Each row below holds a small network's activations on one record, seen along a few directions.
Each row is followed by the record's values for the fields PONIV, KOB, LUB, ZODIG, TOKI, GILEK.
Not every record has every field; a missing one is written missing.
The largest differences between rows may come from other fields.
Random noise pushes rows far along 6 fixed directions. That doesn't count. These rows show it; they differ only by the noise:
[ 306   45  106  -11 -194  -54  109  354 -254  227   99  274   56 -129
 -145  259   96 -421 -344  168]
[-154  238 -192  119   49  -97   67  -18   41  274   13    8   43  121
  161  -18 -622 -326  -83 -209]
[ -94 -164  270  -44  -45  -55  106  305  191   33 -167 -148  283    8
 -124 -155  166 -347  109 -104]
[ 233 -214  178  291  -39   52   50  -87  -82  176  126 -418  301  291
   13 -177 -255 -379 -224 -262]
[  93  -31  436  -33 -243  182   38  214  -72   50 -400  -37  313   40
 -290  -32  269 -389 -237 -116]
[-160  147 -176  -76   40 -223  -62  265  218   27  187  220 -129 -133
   18   65   38  -93   55  156]
[ 121  291  -25  260 -115 -112  -50  -76   -4  239   45   91   63  111
    5  169 -262 -536 -423  -88]
[ 320   43  108   63 -188   69  136  199 -368  299   27  131  126   11
  -92  176 -181 -420 -403   -4]

[ 262 -124 -230  307  -47 -181   98 -168    2  183  352  -64   95  -14
  198  159 -252 -212  -67  -78]  {PONIV: guf, KOB: missing, LUB: ruz, ZODIG: lasi, TOKI: missing, GILEK: viku}
[ -53 -253 -199 -276   66 -151   28  319   51  -51  227   21 -142 -189
  102 -166    3  325  366  178]  {PONIV: pesi, KOB: tasas, LUB: missing, ZODIG: tarok, TOKI: kun, GILEK: rotev}
[-469  386  -35 -412 -132  209  222  389   72    2 -677  462   64 -349
 -177   57   33  -91  200 -129]  {PONIV: guf, KOB: missing, LUB: missing, ZODIG: lono, TOKI: missing, GILEK: viku}
[-106  174 -102 -111   91 -213  -36  151    0   13   90  241 -147 -122
   71  152  -88  -37   30  183]  {PONIV: tagi, KOB: missing, LUB: missing, ZODIG: tarok, TOKI: nodo, GILEK: rotev}
[ 255 -299  -42 -125   -4  122   20  232 -166 -142  437   47 -177 -195
 -136  111  599  378   84  340]  {PONIV: pesi, KOB: ritiv, LUB: missing, ZODIG: tarok, TOKI: nodo, GILEK: viku}
[-162  -90  144 -284  124 -215  403  429 -105  206 -314  126  112 -220
   52   51 -235 -240  400   48]  {PONIV: guf, KOB: missing, LUB: missing, ZODIG: tarok, TOKI: kun, GILEK: rotev}
[-168   19 -288  293  306 -323  103 -315  421  -53  376 -131  -40   49
  291   48  -43  -64  319   -1]  {PONIV: guf, KOB: missing, LUB: missing, ZODIG: lono, TOKI: missing, GILEK: viku}
[ 201 -197  -56  -61 -129  413  131   79 -255   21  -42  -44  124  -12
  -81 -112    2  164   16 -137]  {PONIV: pesi, KOB: tasas, LUB: vizug, ZODIG: lasi, TOKI: missing, GILEK: viku}
[  54 -261  -87 -219   86 -169  260  346 -255  188  209  134  -66 -167
  114   63 -172   54  208  189]  {PONIV: pesi, KOB: luzof, LUB: missing, ZODIG: lono, TOKI: missing, GILEK: rotev}
[ 204  173 -340 -124    3  -15   57  352 -287   51  510  519 -375 -301
 -106  372  244  109 -184  409]  {PONIV: pesi, KOB: ritiv, LUB: missing, ZODIG: lono, TOKI: missing, GILEK: viku}
[ 365 -133   99  -76  -56  -20  361  278 -500  330   86  252  107 -135
   35  278 -197 -308 -163  114]  {PONIV: tagi, KOB: missing, LUB: fidas, ZODIG: lasi, TOKI: missing, GILEK: rotev}
[-258   22   -4   79  -40 -144 -130   -8  603 -203 -112 -190  169   -2
   16 -222  117 -148  219 -266]  {PONIV: guf, KOB: missing, LUB: ruz, ZODIG: lasi, TOKI: missing, GILEK: viku}
[ -52   86  167   90  -18 -244 -367   19  442 -269   98 -102  -95   60
 -182  -80  453  -73 -142   72]  {PONIV: pesi, KOB: ritiv, LUB: ruz, ZODIG: lasi, TOKI: missing, GILEK: rotev}
[  12  203   13   45  -88  -20 -209 -227   50  -80  -64  114  -76  -26
   14   74   95   19 -201   59]  {PONIV: tagi, KOB: missing, LUB: missing, ZODIG: lono, TOKI: missing, GILEK: rotev}
[ -77   16 -163  118  165   38  142   34  103   38  224  -35   15   52
   12   41  -16 -155  140  -12]  {PONIV: pesi, KOB: luzof, LUB: missing, ZODIG: tarok, TOKI: nodo, GILEK: viku}
[  47  112 -131  232    2 -213  -49 -197  107  161  156    8  -11  107
  130   91 -257 -277 -189  -64]  {PONIV: pesi, KOB: luzof, LUB: fidas, ZODIG: lasi, TOKI: missing, GILEK: rotev}
[   1   62 -105   69   27 -527  -85  -27  180   57  206   16 -128  -75
  220   50 -287 -114    5   91]  {PONIV: guf, KOB: missing, LUB: missing, ZODIG: tarok, TOKI: taval, GILEK: rotev}
[ -96  142  170  155 -173   14 -401 -269  493 -285 -234 -132  195   79
 -171 -166  381 -154 -216 -168]  {PONIV: tagi, KOB: missing, LUB: fidas, ZODIG: lasi, TOKI: missing, GILEK: rotev}
[ -17   35    9  102  134 -279  -14  -20   19   86  182 -131 -126  124
  103  -38 -294 -124  -38    0]  {PONIV: pesi, KOB: ritiv, LUB: missing, ZODIG: tarok, TOKI: taval, GILEK: rotev}
[   2 -114  147 -241 -189  -48  373   69 -200  268 -506  136  221 -124
  109   52 -256 -151  224  -79]  {PONIV: pesi, KOB: tasas, LUB: missing, ZODIG: lono, TOKI: missing, GILEK: rotev}
[-277   94  -77 -268  -18 -208  313  317   -7  260 -359  215   82 -142
  171  -24 -497 -238  302  -61]  {PONIV: pesi, KOB: tasas, LUB: missing, ZODIG: tarok, TOKI: kun, GILEK: rotev}
[-261  378 -225 -377  -93  106 -148  174 -171  -18 -229  437 -343 -166
  -23   22 -296  405  -35  148]  {PONIV: pesi, KOB: tasas, LUB: missing, ZODIG: tarok, TOKI: taval, GILEK: rotev}
[-210 -139   69 -285 -135   14  189   63  -56  145 -525  -79  192  -27
  112 -200 -501   65  285 -228]  {PONIV: pesi, KOB: tasas, LUB: missing, ZODIG: tarok, TOKI: nodo, GILEK: rotev}
[  29 -307  166   41   89   34   82  111  138 -176  135 -262  178  -45
 -115  -75  475   -9  301   18]  {PONIV: guf, KOB: missing, LUB: missing, ZODIG: tarok, TOKI: nodo, GILEK: viku}
[ 117  240 -218   72   60    6 -160 -469 -329   29   87  106 -283  134
  179  106 -437  377 -235   70]  {PONIV: guf, KOB: missing, LUB: missing, ZODIG: lono, TOKI: missing, GILEK: rotev}
[-128  -61 -338   70  250 -256   84  207  428 -112  580  164  -94 -211
  134  112  356  -51  366  209]  {PONIV: tagi, KOB: missing, LUB: fidas, ZODIG: lasi, TOKI: missing, GILEK: viku}
[ 109 -178   54   -2   -6  247   45 -122 -315  137  -21 -360   78  244
   61 -263 -536  192  -91 -291]  {PONIV: pesi, KOB: ritiv, LUB: ruz, ZODIG: lasi, TOKI: missing, GILEK: rotev}
[ -24  -39 -141   89  101  -85  -68   -8  152  -90  331  -68 -146  -23
    2   25  211  108   93  101]  {PONIV: pesi, KOB: ritiv, LUB: missing, ZODIG: tarok, TOKI: nodo, GILEK: viku}
[ 104  -24  -80   22  -64 -197 -306    5  228 -176  322   45 -118 -125
   39    8  300  166  -58  204]  {PONIV: tagi, KOB: missing, LUB: ruz, ZODIG: lasi, TOKI: missing, GILEK: rotev}
[ 147  -23  112   -9 -196   60   69  131   13  -27  -49  175   48 -157
 -153  166  435 -142  -53  164]  {PONIV: pesi, KOB: tasas, LUB: missing, ZODIG: tarok, TOKI: taval, GILEK: viku}
[-332  116   92  198  179  -18   43 -101  378  -74 -196 -238  148  215
  -46 -106   38 -319  136 -235]  {PONIV: pesi, KOB: luzof, LUB: missing, ZODIG: tarok, TOKI: kun, GILEK: viku}
[  27  107  301   -8  -91   58 -170 -175  -24 -128 -339  -26   42   14
 -168   57  257   22 -118   40]  {PONIV: guf, KOB: missing, LUB: missing, ZODIG: tarok, TOKI: nodo, GILEK: rotev}
[ 126   -2  163  111   16  158  285  163 -313  204    0  -61  151  133
 -117  123 -135 -393 -205 -101]  {PONIV: pesi, KOB: luzof, LUB: missing, ZODIG: tarok, TOKI: nodo, GILEK: viku}
[-389  216  -23  -15  122 -549  113  101  465  115 -254   75   95  -42
  195  -18 -471 -425  269 -148]  {PONIV: guf, KOB: missing, LUB: ruz, ZODIG: lasi, TOKI: missing, GILEK: rotev}
[  -7  190  163  -45  -87  197  -13   14  -24 -169 -326  168   29  -60
 -220  163  392  -31 -131   37]  {PONIV: guf, KOB: missing, LUB: missing, ZODIG: tarok, TOKI: kun, GILEK: viku}
[-219 -223  542 -309  130   69  237  282 -160  -39 -542 -233  198   70
 -146 -188   38   23  293 -134]  {PONIV: guf, KOB: missing, LUB: missing, ZODIG: tarok, TOKI: nodo, GILEK: rotev}
[ 107 -394  -94  -32  156 -450  331  298   99  198  460   17   14 -209
  207  143   83 -194  432  309]  {PONIV: pesi, KOB: luzof, LUB: missing, ZODIG: tarok, TOKI: nodo, GILEK: rotev}
[  44  128   20 -226 -154  108  -91  119 -215  -24 -147  276  -88 -189
  -64  135   70  161 -132  170]  {PONIV: tagi, KOB: missing, LUB: missing, ZODIG: tarok, TOKI: nodo, GILEK: rotev}
[-232  235 -256  -32  208   14  191  240   88   74  210  260 -143  -97
   -4  164   23 -101  122   61]  {PONIV: pesi, KOB: luzof, LUB: fidas, ZODIG: lasi, TOKI: missing, GILEK: viku}

Here are new rows. What are their fields?
[  68  157   64  125 -189  310   39 -129 -128   82 -229  -58  180  143
 -104   -7 -133 -239 -253 -245]  {PONIV: pesi, KOB: tasas, LUB: missing, ZODIG: tarok, TOKI: nodo, GILEK: viku}
[ 157  126  480   20 -357  196 -162    9 -104  -15 -563  -44  264  120
 -388  -36  191 -330 -478 -211]  {PONIV: pesi, KOB: ritiv, LUB: ruz, ZODIG: lasi, TOKI: missing, GILEK: rotev}
[ 223 -297  459  183  -20  -15  -94 -263  -75 -103  -84 -402  182  246
   -5 -118  152  -44 -121  -64]  {PONIV: tagi, KOB: missing, LUB: missing, ZODIG: tarok, TOKI: taval, GILEK: rotev}
[ 304 -244 -119   83  -96   36 -134 -125 -264  100  302 -338   17  131
  154 -249 -584  251 -207 -192]  {PONIV: guf, KOB: missing, LUB: ruz, ZODIG: lasi, TOKI: missing, GILEK: rotev}
[-140 -102 -284  -95  306 -213 -103  154  177 -116  511  -32 -266 -125
  142  -96  -49  429  354  217]  {PONIV: guf, KOB: missing, LUB: ruz, ZODIG: lasi, TOKI: missing, GILEK: rotev}
[ 327 -395    1   14  143   38 -202   81 -174 -192  669 -245 -221   97
  -64 -106  341  508  -37  277]  {PONIV: pesi, KOB: luzof, LUB: ruz, ZODIG: lasi, TOKI: missing, GILEK: rotev}
[  43  -19  -30   65   66 -223  -62  150  249 -145  352   76 -161 -113
  -88  152  528  -71   67  246]  {PONIV: pesi, KOB: ritiv, LUB: missing, ZODIG: tarok, TOKI: nodo, GILEK: viku}
[ 191 -154  263    1 -182  285  126    5 -135  -39 -184  -67  190   18
 -163    2  371  -45  -21  -15]  {PONIV: pesi, KOB: tasas, LUB: missing, ZODIG: tarok, TOKI: taval, GILEK: viku}
[-161  370 -109   57  -39  -41 -230 -475   52    8 -329  118 -143  125
  144   51 -431  141 -170 -177]  {PONIV: guf, KOB: missing, LUB: fidas, ZODIG: lasi, TOKI: missing, GILEK: rotev}
[ -93  145  -34 -261  -92  365   29  204 -318  -22 -225  332 -179 -167
 -185  156  164  315  -40  110]  {PONIV: pesi, KOB: luzof, LUB: missing, ZODIG: tarok, TOKI: taval, GILEK: viku}
[  23 -260  156 -147  -34 -218  126  310   95   -3   39  -44   81 -124
   -9  -89  182  -84  230  152]  {PONIV: pesi, KOB: tasas, LUB: missing, ZODIG: tarok, TOKI: taval, GILEK: rotev}
[  65  374 -326  212   77 -102 -335  -36  143 -152  513  280 -420  -15
  -83  307  316  -15 -363  266]  {PONIV: pesi, KOB: luzof, LUB: missing, ZODIG: tarok, TOKI: kun, GILEK: viku}
[-261 -446   46 -141  158 -132 -202  148  432 -347  188 -450   73  -30
   52 -491  238  402  489    0]  {PONIV: tagi, KOB: missing, LUB: missing, ZODIG: tarok, TOKI: nodo, GILEK: rotev}
[-222  483  174 -126   23 -261    0  277   28   57 -391  387 -117 -150
 -177  274   44 -403 -199  124]  {PONIV: guf, KOB: missing, LUB: missing, ZODIG: tarok, TOKI: kun, GILEK: rotev}
[-486   17 -102 -361  258   34   77  200  -33  -47 -184   22 -134  -35
  169 -236 -463  418  458  -44]  {PONIV: tagi, KOB: missing, LUB: missing, ZODIG: tarok, TOKI: taval, GILEK: rotev}
[-331 -114  270  238  190  -42  -80 -147  628 -325  -92 -427  226  235
 -158 -251  578 -199  253 -167]  {PONIV: pesi, KOB: luzof, LUB: missing, ZODIG: lono, TOKI: missing, GILEK: viku}
[-150 -105 -112    5   45 -209  319  252  187  186   46  -16  147  -78
  170  -37 -240 -369  332 -121]  {PONIV: pesi, KOB: tasas, LUB: missing, ZODIG: tarok, TOKI: taval, GILEK: viku}
[-307  206   41   79  -28  126 -347 -373  372 -240 -327  -91   71  101
  -39 -179  143  151  -23 -186]  {PONIV: tagi, KOB: missing, LUB: fidas, ZODIG: lasi, TOKI: missing, GILEK: rotev}
[ 509  -95  196  301  -78   -4   17 -275 -253  103  230  -27   26  133
  -63  254  252 -259 -371  187]  {PONIV: pesi, KOB: luzof, LUB: missing, ZODIG: lono, TOKI: missing, GILEK: rotev}
